A small network was trained on invented records. Each row is its activation on one of them, seen along a few directions.
Each row is followed by the record's values for the fields K, F, H, N, T, U.
Not every record has every field; a missing one is written absent.
The largest differences between rows may come from other fields.
Random noise pushes rows far along 9 fixed directions. That doesn't count. These rows show it; they differ only by the noise:
[  20  -76  355   92 -112  469 -349  271 -231 -262  -90  384  -19  -89
  330 -421   -9 -236  250   65  322 -378  330   34   81 -272 -123  125
 -585 -716  264]
[  14 -188  -72    6  -66 -184   79 -469  183   60  -11   -7 -150  -61
 -151 -120  -51   71  -24  117  147  118  504  192 -149  151   88 -303
   66  156   78]
[-781   14   39 -239  192  -25  198    1 -161   55  226   61   21  -20
 -292  -86  413   73 -377   51  -55  -64 -148  388 -218  122 -467  268
   -8  293 -468]
[-520 -206  104  117  136  108   17   80   96  180   55  171  -80  -12
  -31 -201  416  -21    6  284  460  -37  202  577 -154   99 -234  -94
 -232  217 -204]
[-136  366  186 -274  -87   31   26  -94 -126 -188  208 -134 -161 -184
  -13  126  226  403 -305 -197 -273   53  140   90 -165  -47  136  105
 -112 -415   14]
[-528  279  -33 -274  -56   63 -432  301   93   38  437  165   44 -434
 -294 -270   66  451 -325 -197  -44 -493   81  315 -128 -184  119  268
 -246 -208   12]
[ -70  340  -42 -155  -50  -28 -315  352  548  -24   28 -196  299  -41
  192  -55 -246  565  -22 -382  354  -35   -5  179  154 -248  346 -195
  -82 -368  286]
[-177   55 -349  -71 -182 -181 -412  221 -294 -337  206  117   32 -438
 -649 -200 -377  296 -351 -407   72 -420    1 -138   48  -89 -237  -26
   28 -162  285]
[ 213  290  387 -347  -33   95  -13 -605 -299 -274  -72 -167 -340 -130
   15   71  170  128  -26 -461 -406  250  474  -68   83  215  211    0
  -78 -448  133]
[ 264  179  232  184 -133  311  104   24  178  -41  -58 -220 -326 -111
  450  301  379  324   -1  -68  276  348  106  298  121   87  134 -312
 -209 -467   -7]
[ 129   44    6  113  109  306 -138   59  633  257 -267 -273   -9  -30
  331   79   95  224  196 -535  618  323 -171  466  677  333  -28 -414
   24   61 -184]

[ 700  119  180 -108 -299  -58  -79 -609   66  -13   31   11 -152  -78
  290  -75 -271    8  158  122 -500  -10  657 -403 -147 -169  784    3
 -108 -509  464] : K=k1 F=f2 H=h1 N=n1 T=t2 U=u4
[-577  317  -64  -11  125  -75 -121  706 -454 -166  235  -34  166  -63
 -279  202  341  340 -397 -165  -73 -142 -735   13 -216 -133 -247  318
  -79  -21 -199] : K=k1 F=f6 H=h1 N=n2 T=t2 U=u1
[ 215 -206   36  158  -96  291  313 -219 -564 -125 -105  133 -257  -35
   13  120  138 -492  -67  111 -231   31 -279 -297  133  223 -670  231
   10  -74 -379] : K=absent F=absent H=absent N=absent T=absent U=absent
[-299  140  277 -248  245   -8  -92   95 -120 -235 -216   53  358  382
  122 -190   19  -15  163 -234  181  -39  137  -31   -3 -163  -60  122
 -172 -232  101] : K=k2 F=f5 H=h2 N=n1 T=t1 U=u1
[-236  176 -124   47  219 -224 -255   13 -306  -13  -31 -168 -209 -174
 -571  179  210  201  -97 -526   34  219 -176   90  136  358    0 -155
  207  354   41] : K=k1 F=f5 H=h2 N=n2 T=t1 U=u4
[-162  163  284 -201  102  -51  -96   38 -603 -373 -122  -31  -41   81
 -163  -42  166 -115   42 -141 -140   88  190  -80  -70  -10  -85   56
 -159 -264  271] : K=k2 F=f2 H=h1 N=n2 T=t1 U=u3
[-250   92  -23  -75  261   17 -346  -92   82  303  -86  -75  -97 -151
 -354  -12  225   55  167 -516  207   60  -34  336  378  471  -16 -111
   55  479 -118] : K=absent F=absent H=absent N=absent T=absent U=absent
[ -21  120  271   17   15  463  -11  203  211  233   35  121   14   43
  542  -40  248  -98  151  204    6  -91 -150  148   76 -125  -20  261
 -311 -290 -282] : K=absent F=absent H=absent N=absent T=absent U=absent
[-336  -83  -82 -105    5 -138  167  125 -166   40  311  125  102    4
 -193  -57   16 -135 -228  505 -301 -179  -53  -15 -461 -162  -97  299
    3  266  -45] : K=k1 F=f2 H=h1 N=n2 T=t1 U=u3
[ 579 -347 -328  348 -256 -183  203 -315 -408 -294 -170  128 -164  -64
 -290  122 -425 -225 -144   81   52  -38  -54 -524    2  108 -418 -177
  256  -15  141] : K=k1 F=f5 H=h1 N=n1 T=t1 U=u1
[ 217  414   15 -396  -19  183 -254  180    7  -61  122 -236   20 -336
   20  129 -258  149  -40 -745 -426 -124 -372 -233  562   36  170  236
  165 -178  -10] : K=k2 F=f1 H=h1 N=n1 T=t2 U=u2
[ 156  377  125  -87   -6  -89 -116 -461  150  261  275 -358 -628 -484
 -314  494  559  608 -161 -391 -313  453  318  420  -18  487  676 -246
  102  187  -69] : K=k1 F=f5 H=h1 N=n2 T=t1 U=u1
[ 268 -275  -17  134 -146  134  529 -489  318   57 -173   -7   40  212
  421    5 -119 -160  -89  291   91  141  108  -34  -23   22 -290  -16
   66  -33 -362] : K=k2 F=f4 H=h1 N=n2 T=t1 U=u4
[-480  -13 -192 -190   70 -357   52   21 -223  -86  151  116  258   94
 -433 -121 -128   -3 -209  160 -118 -204  -50 -141 -359 -143 -265  179
  109  213    2] : K=absent F=absent H=absent N=absent T=absent U=absent
[  84 -363 -273  157   -1 -352  112 -210  -63 -155 -275   92  352  324
 -103 -221 -548 -297  114   95  270   -9   30 -371  -47  -76 -248 -166
  169  211  185] : K=k1 F=f5 H=h1 N=n2 T=t2 U=u4
[ 118  277  280 -109   30  587 -299    0 -290  -57  -20    4 -326 -360
   51   85  376   81  -41 -666 -152    8 -286  162  580  361 -148  223
 -190 -289 -292] : K=k2 F=f1 H=h1 N=n2 T=t1 U=u1
[-531  406  387 -393  323 -250 -353  117 -349   -8  192   44   -9  -66
 -387   -6  424  258  -36 -241 -366  -29  224  203 -319   27  415  302
 -174   21  136] : K=k1 F=f6 H=h1 N=n1 T=t1 U=u2
[  52  334  132   12  -66  151 -110  378 -117  -47  157 -335 -334 -278
   40  394  462  354  -51 -226  -83  244 -137  193  117    0  175 -126
  -56 -153  158] : K=k1 F=f2 H=h1 N=n2 T=t2 U=u4
[ 441  -30  156  493 -126  191  146  -34  -79   35  -71 -109 -643 -270
  159  575  624  160   12   58  200  451   53  243   80  413   85 -440
 -137 -156 -126] : K=k2 F=f6 H=h1 N=n1 T=t1 U=u2
[-185  236  262 -656  179   35  306 -543  710  314  -45  -29  497  410
  580 -244 -169   30  -34  -67 -448  -70   91   28  -25  -83  298  590
   46  -34 -452] : K=k2 F=f4 H=h2 N=n1 T=t1 U=u3
[-209   19  -97  -16  102  160 -320  370   43  162  113   23   85 -135
 -201  -81   26 -120   17 -255   -4 -155 -406   81  360  118 -147  241
   14  252 -178] : K=k1 F=f2 H=h2 N=n2 T=t1 U=u4
[ -72   39 -619 -318  118 -107 -399    9  483  330   37 -150  423 -149
 -510 -219 -713   30 -100 -857 -152 -348 -696 -153  809  264 -251  211
  569  672 -252] : K=k1 F=f2 H=h2 N=n1 T=t2 U=u4
[ 605  -52 -505  415 -446  437   45   77   61  131  264   -2 -364 -656
   31  399    9  171 -478 -158 -226 -163 -851 -162  349  261 -323  139
  180 -101 -612] : K=k1 F=f6 H=h1 N=n2 T=t2 U=u1
[ -61   49  -46  165 -110   11  133  330   18  -12  114   38  -13   69
  180  105   50   59 -155  311  -17  -54 -203  -69 -291 -232    7   49
  -61 -229  -14] : K=k2 F=f6 H=h2 N=n1 T=t1 U=u4
[  49 -387  -78  446 -177  452  129  247   64  215  111  428  -85  -89
  370 -181  135 -394   61  670  264 -321 -128  123  -65 -130 -388  178
 -341  -87 -337] : K=k1 F=absent H=absent N=absent T=absent U=absent
[ 254 -195 -199  135  -46   15 -221  382  284  141   12   18  146    5
   63 -241 -488 -282  334  186  162 -124  -35 -164  171 -243  220 -110
  105  196  277] : K=k1 F=f3 H=h2 N=n2 T=t1 U=u1
[-190  359   98 -389  130  -44  246   14   63  -31  -11 -263  281  249
  187  188  -23   69 -206 -170 -421  164 -397 -134    7 -147    7  301
  175 -105 -176] : K=k2 F=f2 H=h1 N=n2 T=t1 U=u3
[   1 -295  154  272  340  295 -207   26 -347   89 -394   22 -261   84
 -213  -31  375 -464  452 -293  433  205  -70  233  581  499 -426 -229
  -32  399  -64] : K=k1 F=f2 H=h2 N=n1 T=t1 U=u1
[-179 -169 -143  156 -169  -25 -277  163  203  293  444  250 -352 -380
 -176 -288  106   66   49  546   82 -384  518  446 -318 -180  324 -101
 -228  124  205] : K=k2 F=f2 H=h2 N=n1 T=t2 U=u4
[ 253  -88 -123  -87 -303  165   54  -53  382  180  310  219  129  -96
  303 -184 -409 -126 -127  352 -375 -374   17 -184 -143 -319  120  426
  -37 -265 -156] : K=k1 F=f6 H=h2 N=n1 T=t1 U=u4
[-111    3  135 -191   78 -188   58 -320  105   20  -65   72  164  270
   91 -161  -74  -98  196  250  -43   39  425  -66 -289 -139  178  -13
  -60  -24  166] : K=absent F=absent H=absent N=absent T=absent U=absent
[-337  347   20 -471   81   46 -447 -126  329  385  434  102   16 -336
 -253 -271    6  362 -185 -279 -515 -447  160  221  -78  -46  443  494
  -69   29 -129] : K=k1 F=f6 H=h2 N=n1 T=t1 U=u4
[ 406 -116  260  129  -74  622 -314 -277   27  170  -91  199 -371 -262
  294 -163  139 -308  343 -133   17 -135  302   67  475  212   57   32
 -335 -289  -43] : K=absent F=f2 H=h2 N=n2 T=t1 U=u4
[  67 -147  -18  -88  143 -170  197 -321 -727 -326 -318    4   96  254
 -308   63 -152 -429  -31 -338 -220  120 -344 -542  190  243 -617  143
  264  116 -136] : K=absent F=f6 H=h1 N=n1 T=t2 U=u1
[ -59 -232  239   84  354   42  227   93 -158  -41 -574 -193  142  660
  292   -5  126 -501  500  -53  432  536 -232   62  375  261 -372 -287
  133  319 -126] : K=k2 F=f3 H=h2 N=n1 T=t2 U=u1
[ 351   -5   98  -74   42  247 -207 -224   18  109  -61  -77 -417 -286
  -46  -40   14 -148  243 -389 -160   67  136   76  463  269  113 -117
  -81   14   80] : K=k1 F=f6 H=h1 N=n2 T=t1 U=u2
[ -42  -32  108  239  243   18 -223  334 -104 -109 -322 -243 -180   39
 -142  270  241  110  333 -447  618  413   22  297  422  332  -45 -537
  -13  158  215] : K=k2 F=f4 H=h2 N=n1 T=t1 U=u2
[ 143 -242 -267  177 -201 -246 -161 -444 -403 -133  125  174 -438 -487
 -704  -24   22    1 -186  106 -223 -130  462 -120 -273  296   53 -231
   91  231  255] : K=k2 F=f2 H=h1 N=n2 T=t1 U=u3
[-442  -42 -206  199  224 -118  136  471  -86  -52 -100  -87  224  203
 -231  181  151   96 -189 -166  494   61 -597  177   79  100 -677 -104
  138  330 -185] : K=k1 F=f6 H=h1 N=n1 T=t1 U=u4
[ 144 -198  165  133  198 -137 -595  -98 -510 -417 -443  346  218  187
 -328 -477 -349 -401  562 -364  431 -182  529 -310  185   84   56 -148
 -196 -183  604] : K=k1 F=f5 H=h2 N=n1 T=t1 U=u1
[ -15  285 -395  -21 -249  -79 -540  369 -410 -163  387   93 -148 -676
 -723   28 -251  384 -407 -445 -298 -494 -287 -291   82  -47  -86  183
   43 -167  162] : K=absent F=absent H=absent N=absent T=absent U=absent
[ 158   48  190 -118   51  381 -334 -132  452  333 -121  147   98  -19
  390 -299  -98 -184  413 -172   87 -161  156  102  383   24  220  129
 -225 -150  -69] : K=absent F=absent H=absent N=absent T=absent U=absent

Which values does each new row have?
[ -65  -15  150  -79  176  -94  423 -366 -200 -162 -307 -347 -112  292
    8  258  244  -37  -38 -239  101  608  -24  117  123  360 -352 -253
  224  168 -181] : K=k2 F=f4 H=h1 N=n2 T=t1 U=u4
[-657  194  170 -443  421 -550  -48    2 -136  -46  -29  -87  447  406
 -353  -44   96   67  -48 -189 -156  140 -118  -26 -309   10  142  260
  125  352    3] : K=k1 F=f6 H=h1 N=n2 T=t1 U=u1
[ 272  -79   31  291 -191    8  -59  216  235   38   52  113   -6  -24
  273   53  -64   56  135  447  215  -31  208   55 -278 -267  359 -125
 -256 -294  236] : K=k1 F=f6 H=h1 N=n2 T=t1 U=u2
[-162  145  452 -417  247    4   84  -49 -156 -165 -151 -107  173  389
  270 -187  -21 -336  281  120 -231  102  269  -75 -109 -246  124  164
 -122 -236  262] : K=k2 F=f2 H=h1 N=n2 T=t1 U=u3
[  96  183  -63   42 -124  -66 -148  474  151 -160   36  -20  314  141
  234    9 -336  306   29   20  240 -112  -25 -190 -118 -477  322  -94
 -148 -480  430] : K=k1 F=f5 H=h2 N=n1 T=t1 U=u1
[-212  213  189 -116  188   47  209  101  146 -125 -196 -242  204  344
  362  190  102  150   26 -204  212  316 -187   90  117 -117 -124  -99
   41 -185  -34] : K=k2 F=f4 H=h1 N=n2 T=t1 U=u4
[-464   55  149 -104  241  143   86 -156 -139  203   99   21 -211 -103
 -219   64  646   96 -223 -181  -65   28  -93  407   12  378 -225  236
  -51  322 -590] : K=k2 F=f5 H=h2 N=n1 T=t1 U=u1
[ 570  336  126   -3 -235  247  142 -239  442  120   97 -190 -153  -93
  601  314   54  408  -66  -38 -194  225   86  -23   16 -125  584  -52
 -119 -557  -16] : K=k1 F=f5 H=h1 N=n2 T=t1 U=u1
[ 107 -393 -178  391 -179  -85  190  357 -354 -244  108  181  -64  -31
  -68  -53 -133 -400   16  767  141 -139  133 -196 -390 -357 -279 -127
  -79  -18  316] : K=k1 F=f2 H=h1 N=n2 T=t1 U=u3
[-119  187 -324   55   -3   -7 -328  522  359  217  126  -35  179 -250
 -127   61 -163  312 -184 -278  229 -249 -442  164  282  -59   66  -29
  104  103   24] : K=k2 F=f2 H=h1 N=n1 T=t1 U=u3
[  34 -126  -23  278  -49   -2 -169  515 -217 -198 -145  -21 -100 -104
  -47  114   60   64  220   -2  527   56    9   61  125  -83 -122 -399
  -92  -44  372] : K=k2 F=f1 H=h1 N=n1 T=t2 U=u2
[-282  -25  233  -34  223  287 -280  -81 -403  174   74  289 -288 -194
 -241 -222  435 -199   93 -168 -110 -166  149  244   99  270  -68  262
 -256  166 -221] : K=k1 F=f5 H=h2 N=n1 T=t1 U=u1
[-287   60 -234   94  140   70 -481  570 -279 -226 -143   34  226 -211
 -474 -108  -95   95 -102 -686  423 -288 -429   21  530  105 -558  -14
  -38   80   28] : K=k2 F=f2 H=h1 N=n2 T=t1 U=u3
[ 185 -165  -79  -39   46  171 -450   59   23   70 -174  106  -24 -112
 -125 -290 -303 -317  324 -401   82 -180  -13  -96  439  139  -32   34
    4  214   99] : K=k1 F=f6 H=h2 N=n2 T=t1 U=u1
[-465 -178  510  259  313  266 -121  522 -556 -169 -217  328  -17  315
  182 -135  565 -472  412  240  550    2   58  262  -54   22 -390  130
 -491  -76   66] : K=k1 F=f5 H=h2 N=n1 T=t1 U=u4
[  83  156  126 -184 -101 -136   72 -223  422   90   47    2  228  151
  302 -160 -173  175  -22  329 -227  -76  420  -67 -375 -325  505  111
 -120 -241  125] : K=k2 F=f2 H=h1 N=n2 T=t1 U=u3
[ 116  139   74  178 -257  365  -82  196 -407 -225  253  223 -227 -352
  160   71  191   89 -255   47 -184 -321 -153 -161  -74 -190 -134  309
 -381 -619  -76] : K=k1 F=f5 H=h1 N=n2 T=t2 U=u4
[  76   76  -66   78  -55  362 -375 -109  413  567  293   68 -382 -599
  -72  -56  257  231  -62 -133 -114 -183  148  473  279  270  362   16
 -168  207 -241] : K=k1 F=f2 H=h1 N=n2 T=t1 U=u3
[-113  -81 -175 -340  188 -114 -253  178  397  120 -189 -185  388  210
 -120 -239 -484 -109  276 -440  174   -3  -69    9  448  -52  -13 -144
  312  426  186] : K=k2 F=f2 H=h2 N=n1 T=t1 U=u1
[ -28  -21 -224  220 -173  228 -102  296  382  365  290   79 -103 -375
   73   47  154  236 -233  320   23 -211 -213  308 -103  -28  102   58
  -56  122 -257] : K=k2 F=f2 H=h1 N=n2 T=t1 U=u3
[ 131 -286  144  -33  -77  169  476 -182 -121 -134 -155   10  -58  241
  360   10    3 -479   77  450 -149  168  133 -119  -99 -143 -410   43
    9  -23 -102] : K=k2 F=f2 H=h1 N=n2 T=t1 U=u3
